These are the activations of a small neural network, seen along a few directions. Each row is one input.
Each table varies a few parts of the input and shows all the possible inputs, shuffled.
Descriptions start from the smaller parts, as in this example, which fits no table here: ring(5) and (point or line(9) or (values(3) and line(6))).
Shared parts are said once, and a part with two or three values counts as separate values.

Other details of the inputs shift rows strongly along three fixed directions, in all tables alike. That doesn't count.
To show where, the next rows are all for the same input, with only those details redrawn:
106 -453 -320 11 -233 59 30 -69 -133 99 173 202 -136
102 -452 -322 13 -236 61 35 -66 -131 95 171 204 -138
106 -454 -320 11 -237 60 33 -69 -131 99 175 202 -134
-125 116 -163 130 -539 -192 -67 -397 -53 -324 -196 -147 -67
88 -60 -163 -35 91 43 176 629 41 457 182 611 -183
55 -21 -211 -11 25 -27 183 739 52 371 166 649 -271
-138 505 -2 84 -204 -199 79 278 112 40 -187 256 -106
-143 500 -3 80 -208 -204 77 294 116 42 -184 263 -110

Table:
r1: 310 161 410 -90 452 246 1 -267 358 443 -67 -337 538
r2: -484 518 240 -51 -282 -290 -103 566 -118 -181 -1 119 -360
r3: -347 571 58 -67 -222 -440 -24 456 201 -91 2 32 -389
r4: 24 245 473 13 278 10 -193 321 -129 87 -33 -330 190
r5: 503 -292 111 -92 511 479 104 388 129 712 249 183 319
r6: -198 166 264 -45 171 -134 238 -119 213 194 -298 178 274
r7: 39 -534 -457 -106 68 224 -257 -164 -196 7 44 297 219
r8: 153 328 315 -81 251 -63 -77 155 221 186 41 -394 242
r9: -94 566 112 -45 169 -102 54 132 161 -68 79 -90 -122
r10: 208 -44 555 -63 602 424 97 -367 361 446 -262 -322 644
r11: -307 598 15 10 -320 -287 -35 543 35 -43 -23 136 -340
r12: 100 156 -195 166 -236 15 14 -516 -103 -464 -152 -192 0
r13: -14 -148 322 22 6 -169 -317 -348 -115 -379 -39 -807 134
r14: 183 -559 -299 68 235 36 262 -108 -68 -266 -21 173 -158
r15: 197 347 301 -24 178 91 -95 196 42 264 24 -312 317
r16: -17 -439 -69 10 131 249 -112 14 -386 -184 380 8 -277
r17: -234 -56 -70 165 -455 -180 86 -400 -87 -410 -391 -58 110
r18: -236 17 231 -6 55 -14 -209 -588 -165 -459 68 -498 -92
r19: 28 -6 -83 224 -70 35 128 -553 -172 -530 -406 -143 101
r20: 264 -384 -394 7 94 19 148 -84 7 -185 224 124 -254
r21: -31 -538 -505 -136 110 -18 -223 -49 3 -136 61 272 37
r22: -92 635 3 57 -15 -33 45 372 -2 -138 44 65 -198
r23: -130 34 -63 12 -353 -265 -58 -610 113 -267 -150 -292 -8
r24: 97 -452 -325 12 -243 56 33 -51 -127 90 173 207 -145
r25: -202 -581 36 -256 -59 -38 -131 10 -236 43 441 -26 -302
r26: 228 10 518 14 485 550 77 -271 187 450 -288 -234 663
Question: What do these inputs look like to the network?
Answer: values(2) and (point or (values(3) and line(4)))
Question: Changing only the values(2) part turns r6 into r17. The same change can be made to r20. Which row results?
Answer: r12
Question: Which other rows does r20 become when the line(4) part takes its other values? List them by row number.
Answer: r9, r14, r18
Question: Which other rows does r5 become when the values(3) part takes its other values? List them by row number.
Answer: r12, r24
Question: Which other rows does r26 become when the values(2) part takes its other values? List them by row number.
Answer: r10
Question: Which other rows does r22 become when the line(4) part takes its other values? List them by row number.
Answer: r12, r16, r19

Table:
r27: -68 128 109 -14 -43 -36 -15 4 30 -29 -55 -74 29
r28: -47 128 51 10 -62 -58 -2 -45 52 1 -102 0 63
r29: -16 145 18 13 -51 -46 34 -45 101 6 -82 -39 61
r30: 164 152 16 133 -9 92 4 79 43 -90 -172 -115 146
r31: -25 101 125 6 65 -61 -11 0 35 -58 -67 -131 58
r32: 24 -202 -31 -8 20 -4 -52 -87 -40 -127 36 -129 2
r33: -24 -153 -48 7 -73 21 -29 -137 -129 -53 40 -45 -33
r34: 64 -195 -15 -6 -20 -12 -31 -80 -23 -103 55 -151 -10
r35: -16 197 8 3 -42 -22 8 -84 29 18 -60 -4 47
r36: 10 183 12 14 3 -7 44 -101 53 10 -79 -28 38
r37: -43 207 54 -9 -56 -26 -38 -80 -12 44 -30 -28 46
r38: 118 -187 -48 -26 126 63 25 178 -36 85 200 53 -93
r39: -17 81 80 -46 215 53 10 208 11 121 42 142 -22
r40: 17 -123 -77 14 -118 25 -44 -155 -92 -26 66 -28 -25
r41: -60 149 77 -15 -84 -56 -47 -20 21 56 -42 -79 38
r42: -58 194 61 -8 -65 -31 -41 -45 -24 40 -18 -57 11
r43: 2 -147 -122 5 -34 40 -14 -185 -70 -94 -5 29 7
r44: -16 180 32 23 -29 -9 11 -100 30 14 -72 8 52
r45: -69 167 80 7 -46 -34 -16 -37 -26 -15 -54 -24 0
r46: 31 110 7 -9 135 29 119 196 75 122 7 217 -18
r47: -92 166 62 3 11 -11 -34 -95 -30 -27 -85 23 60
r48: 11 -238 -50 -60 86 76 9 172 -47 90 130 123 -50
r49: -60 148 110 2 51 -16 -28 -38 -14 -46 -52 -71 14
r50: -23 146 28 36 44 -15 57 -89 31 -45 -127 12 33
r51: 153 103 24 127 -37 56 -7 118 86 -86 -192 -131 159
r52: 18 -151 -80 -19 -145 -8 -62 -129 -51 8 56 -65 5
r53: -17 132 42 34 -39 -34 37 -60 101 2 -96 -23 64
r54: -276 192 -493 246 -750 -637 22 907 57 -861 -126 217 -813
r55: -37 160 108 -7 29 -14 -32 -35 7 -42 -37 -72 3
r56: -34 100 1 -23 136 29 44 185 11 129 0 237 1
r57: -58 154 19 22 46 0 32 -99 36 -65 -112 35 59
r58: 60 64 116 -35 182 14 33 242 79 176 71 41 21
r59: 25 -241 -55 -37 47 40 29 174 -62 141 111 138 -56
r60: 14 126 26 -13 91 31 53 177 31 200 40 194 3
r61: -17 60 -1 -29 128 2 55 207 71 131 -42 226 25
r62: 111 -234 -106 -20 80 58 91 117 35 115 63 166 -50
r63: 63 -159 -118 9 -93 3 18 -142 17 -34 2 -68 -6
r64: 52 -125 -55 -5 -39 26 -60 -103 -60 -74 118 -149 -52
r65: -22 120 39 23 -29 -46 48 -46 100 -38 -117 -3 55
r66: 2 121 36 36 -20 -31 38 -63 97 10 -114 -27 46
r67: 28 -190 -20 -17 -59 6 -55 -95 -29 -77 41 -114 -24
r68: 93 -195 -43 -32 137 78 26 172 -37 67 177 84 -97
r69: 43 -194 -15 1 -30 7 -42 -87 -17 -95 53 -139 -16
r70: 43 -165 -97 17 -120 6 -16 -147 -6 -26 9 -32 12
r71: 15 -163 -63 8 -139 -1 -53 -131 -47 -10 40 -50 2
r72: 13 -136 -69 -2 -95 23 -29 -159 -97 -53 46 -13 -19
r73: 17 -148 -107 17 -56 25 11 -172 -75 -79 -1 8 -1
r74: -44 172 38 16 -39 -30 6 -73 8 -13 -77 21 39
r75: 87 -243 -110 -11 99 52 91 121 13 105 49 167 -42
r76: -11 -188 -58 2 -96 -9 -31 -126 -73 -44 4 -30 15
r77: 59 -163 -77 -66 43 89 10 171 -69 141 216 95 -99
r78: -78 103 98 -12 36 -37 -57 -15 33 -57 -85 -71 37
r79: 41 -178 -90 3 -98 4 -2 -152 -10 -52 -11 -18 20
r80: 27 -241 -37 -51 70 65 34 185 -52 109 134 106 -55
r81: -10 174 38 35 -4 2 45 -102 58 -3 -71 -7 53
r82: 45 -153 -116 -6 -127 -2 -19 -144 -8 -14 23 -48 17
r83: 34 71 106 -23 159 21 23 260 86 170 66 62 -4
r84: -12 163 119 17 49 4 -34 -50 23 -17 -4 -122 27
r85: 29 -235 -111 -39 66 55 22 125 -25 116 82 195 -16
r86: 115 -206 -59 -52 86 24 11 213 1 106 185 18 -66
r87: -26 184 87 -22 5 -14 -55 -39 9 6 -2 -107 9
r88: -11 128 110 -12 15 -32 -52 -19 61 11 -15 -159 56
r89: 14 -178 -55 -7 -116 -3 -36 -135 -51 -34 19 -35 11
r90: -61 111 30 17 18 -31 23 -71 79 -50 -137 14 80
r91: -45 108 23 21 32 -32 23 -72 75 -50 -157 11 59
r92: 52 -247 -44 -39 150 60 -2 180 -12 59 127 82 -53
r93: -70 141 86 14 -88 -57 -37 -6 24 28 -59 -59 21
r94: -31 93 90 -41 157 50 54 231 -14 145 58 143 -23
r95: -62 102 115 -4 23 -45 -35 -6 29 -36 -79 -90 37
r96: -44 109 42 30 -3 -46 48 -52 77 -38 -130 -4 68
r97: 17 -190 -91 11 -76 0 1 -150 -32 -56 -26 -15 29
r98: 7 -163 -43 9 30 39 -54 -113 -75 -138 61 -96 -34
r99: 70 116 89 -55 203 34 30 212 36 174 111 37 6
r100: -12 110 70 -62 74 8 23 285 56 194 77 98 -23
r101: -25 131 110 -32 -6 -29 -65 -32 52 37 -25 -134 53
r102: 9 97 8 -39 47 -16 36 231 74 213 30 166 9
r103: 42 -199 -85 -33 73 71 37 115 -96 124 128 190 -58
r104: -4 -190 -78 10 -93 -4 -18 -141 -50 -41 -8 -23 28
r105: -42 149 10 26 60 -4 31 -97 35 -66 -131 33 35
r106: -102 157 90 -7 24 5 -27 -40 -28 -61 -49 -34 22
r107: 22 -164 -86 18 -136 -1 -34 -139 -25 -11 26 -38 11
r108: -47 145 107 23 70 -23 -15 -16 0 -79 -43 -95 13
r109: 67 -134 -113 38 -61 41 30 -177 -24 -62 14 -28 -34
r110: 18 -205 -18 10 -10 2 -40 -82 -39 -104 38 -135 -11
r111: 4 -130 -54 12 -116 29 -47 -138 -104 -19 76 -65 -45
r112: -21 141 115 12 92 -34 -5 -27 -5 -74 -41 -112 34
r113: 3 -167 -27 -7 -115 24 -50 -94 -46 -37 74 -114 -23
r114: 4 154 121 0 75 -25 -8 -36 17 -61 -25 -117 33
r115: -5 121 88 -37 118 57 38 231 13 178 90 123 -34
r116: -34 197 22 2 -58 -29 -19 -80 9 37 -43 -14 49
r117: -3 -149 -92 15 -72 21 -8 -164 -94 -61 18 -1 1
r118: -39 148 36 32 32 -11 57 -85 34 -45 -103 16 53
r119: 54 -115 -131 12 -85 32 26 -168 -24 -54 50 -41 -15
r120: 63 -143 -107 24 -41 34 39 -179 -29 -90 -7 -13 -31
r121: -39 -151 -62 -1 -53 34 -51 -144 -122 -71 36 -25 -27
r122: 27 -164 -43 1 40 19 -44 -107 -78 -149 61 -108 -28
r123: 17 75 99 -40 129 16 11 261 77 184 54 89 -18
r124: 95 -190 -118 -34 70 83 68 87 -34 117 114 203 -49
r125: -109 113 77 -3 -27 -49 -38 -19 0 -19 -96 -22 43
r126: -27 163 109 1 20 2 -45 -53 9 -1 -15 -95 14
r127: -44 70 44 -41 120 2 23 220 33 155 -11 206 24
r128: -64 171 104 -8 -16 -6 -12 -32 -13 -39 -31 -58 7
Question: What do these inputs look like to the network?
Answer: values(2) and (point or (line(5) and line(10)))
Question: Changing only the values(2) part turns r81 into r53. The same change can be made to r44. Which row results?
Answer: r70
Question: Changing only the values(2) part turns r89 into r72. The same change can be made to r86. Which row results?
Answer: r99
Question: Which other rows does r91 become when the line(5) part takes its other values? List them by row number.
Answer: r62, r63, r66, r75
Question: Which other rows does r95 become when the values(2) part takes its other values? List them by row number.
Answer: r49
